cols: C J Y N U S X
[-907, -258, 741, -346, 454, -678, 590] -> J781
[-643, -418, 413, 678, -63, -781, 85] -> J875
[-415, -63, 678, -418, 413, -225, -64] -> J18
col: [-907, -643]	C
col: [-63, 413]	U
diff J18: [-415, -64, 678, -418, 413, -225, -64]	2, [-63]
col: [-678, -781]	S
rev: [413, -418, 678, -63]	J18
diff J781: [-907, -259, 741, -346, 454, -678, 590]	2, [-258]

cols: V P A Q L W
[165, -621, -19, 172, -11, 40] -> J789
[-360, 402, 200, 139, -121, 93] -> J781
[-11, 172, -621, 165, -19, 30] -> J667
[225, 348, -349, -239, 241, -453] -> J875
[359, 501, -253, -101, 308, -547] -> J133
[165, -621, -19, 11, -496, 729] -> J283
rev: [-11, 172, -19, -621, 165]	J789
diff J133: [359, 501, -253, -100, 308, -547]	4, [-101]

cols: M E K T F D G R
[-677, 341, 48, -403, -543, -321, 764, -594] = J133
[733, -299, -30, 268, 141, -513, 279, 528] = J781
[733, -299, -30, 268, 141, -432, 279, 528] = J667
[-677, 341, 48, -403, -543, -321, 764, 458] = J875
which: [-677, 341, 48, -403, -543, -321, 764, -594]	J133
diff J133: [-677, 341, 48, -403, -543, -321, 763, -594]	7, [764]
rev: [279, -432, 141, 268, -30, -299, 733]	J667
diff J781: [733, -299, -30, 268, 140, -513, 279, 528]	5, [141]
diff J667: [733, -299, -29, 268, 141, -432, 279, 528]	3, [-30]
col: [48, -30, -30]	K
rev: [-594, 764, -321]	J133

cols: Mami gef forun Kore Gok voper gera
[42, 130, 272, -205, 26, 60, 218] = J789
[42, 130, 272, -205, 366, 60, 218] = J875
[42, 130, 272, -205, 26, 60, 109] = J18
[-61, -79, -31, 502, -570, 544, 586] = J393
[52, -63, -122, 518, -597, 656, 695] = J667
[564, -523, -500, 158, -118, -71, -102] = J283
diff J875: [42, 130, 272, -205, 367, 60, 218]	5, [366]
diff J393: [-61, -79, -31, 502, -570, 544, 585]	7, [586]

cols: Kaz Famud nud posek pufi podo somib Kan
[-575, -334, 200, -292, -181, 33, 477, 376] = J453
[-325, -77, 55, 35, 50, -10, 111, 65] = J667
[-920, -525, 207, 86, -55, 153, 152, 161] = J51
[-920, -525, 207, 86, -55, 153, 27, 24] = J875
[-749, -636, 131, 175, -157, 145, -80, 87] = J781
col: [50, -55]	pufi
diff J51: [-920, -525, 207, 86, -55, 152, 152, 161]	6, [153]
rev: [27, 153]	J875
col: [-325, -920]	Kaz
col: [153, 153, 145]	podo
col: [-77, -525]	Famud
rev: [65, 111, -10, 50, 35, 55, -77]	J667

cols: bak rasok mag rifu voro sez Nuga Bigon
[0, 160, -338, 169, -462, 295, 274, 12]  J51
[362, 170, 314, 809, 0, -249, -297, -7]  J283
[545, 159, 7, 0, -558, 430, -185, 94]  J875
[448, 219, -42, -573, 0, 434, -105, 101]  J781
[-172, -177, 239, 779, 495, -240, -154, -2]  J789
[-482, -182, 44, 562, 0, -392, 163, -88]  J278
[0, -31, 424, 585, -32, 143, -598, 125]  J133
[0, 87, 362, 169, -363, 305, -712, 47]  J18
[0, 160, -338, 0, 434, -573, 274, 12]  J915
rev: [314, 170]	J283
diff J781: [448, 218, -42, -573, 0, 434, -105, 101]	2, [219]
rev: [169, 362]	J18
diff J875: [545, 159, 7, 0, -559, 430, -185, 94]	5, [-558]
rev: [-154, -240, 495, 779]	J789
rev: [434, 0, -573]	J781
col: [94, 101, -2, -88]	Bigon

cols: ketuv bef bifot seb Nuri
[445, 126, 82, -300, 119]  J875
[-228, -173, -256, 192, 941]  J789
[154, 535, -25, 188, -192]  J51
[154, 535, 534, 177, -175]  J278
[-171, -256, 104, -258, -77]  J18
[76, -314, -61, -166, -51]  J283
diff J875: [445, 125, 82, -300, 119]	2, [126]
which: [154, 535, 534, 177, -175]	J278
rev: [126, 445]	J875
rev: [-256, -173]	J789
col: [119, 941, -192, -175, -77]	Nuri
rev: [941, 192, -256, -173]	J789

cols: dez Peg pipal kurod Gerun Ragis met togot
[-537, -396, 437, -778, -120, -173, -131, 162] = J393
[490, 325, -180, 429, 239, 400, -564, -432] = J915
[-53, 63, -376, 104, 607, 782, -486, -483] = J789
[-394, -374, 385, -536, -255, -277, 322, 277] = J781
[-161, -236, 296, -204, -137, -48, 242, 68] = J278
[-182, -12, -192, 10, -137, -48, 242, -236] = J18
[484, -120, -396, 437, -778, -324, 142, 388] = J51
rev: [-236, 242, -48, -137, 10, -192]	J18
which: [-161, -236, 296, -204, -137, -48, 242, 68]	J278
rev: [-120, -778, 437, -396]	J393
col: [239, 607, -255, -137, -137]	Gerun
col: [-432, -483, 277, 68]	togot
col: [277, 68]	togot

cols: duro Vela Gupu lelu Mopiv gusi
[-95, -235, -190, 371, -378, -257] : J133
[-4, 471, 41, -443, 706, 91] : J453
[-307, 338, -332, -188, 192, 248] : J393
[219, 389, 255, -352, 581, 191] : J18
[-332, -188, -307, 338, -324, -218] : J283
[-645, 260, -258, -129, 323, 167] : J278
rev: [338, -307, -188, -332]	J283
rev: [-218, -324, 338]	J283
diff J278: [-645, 260, -258, -130, 323, 167]	4, [-129]
diff J283: [-331, -188, -307, 338, -324, -218]	1, [-332]
col: [-307, -258]	Gupu
col: [91, 248]	gusi

cols: Nade sal fota riki rumap Bod pul napen muso
[-881, -311, -776, 800, -579, -694, 578, -754, 198] : J789
[-264, -277, -459, 97, -158, -293, -63, -260, -316] : J875
[-881, -311, -776, 800, -579, -915, -7, -906, -407] : J453
[-264, -277, -459, 261, -158, -293, -63, -260, -316] : J51
rev: [-906, -7, -915]	J453
which: [-881, -311, -776, 800, -579, -915, -7, -906, -407]	J453

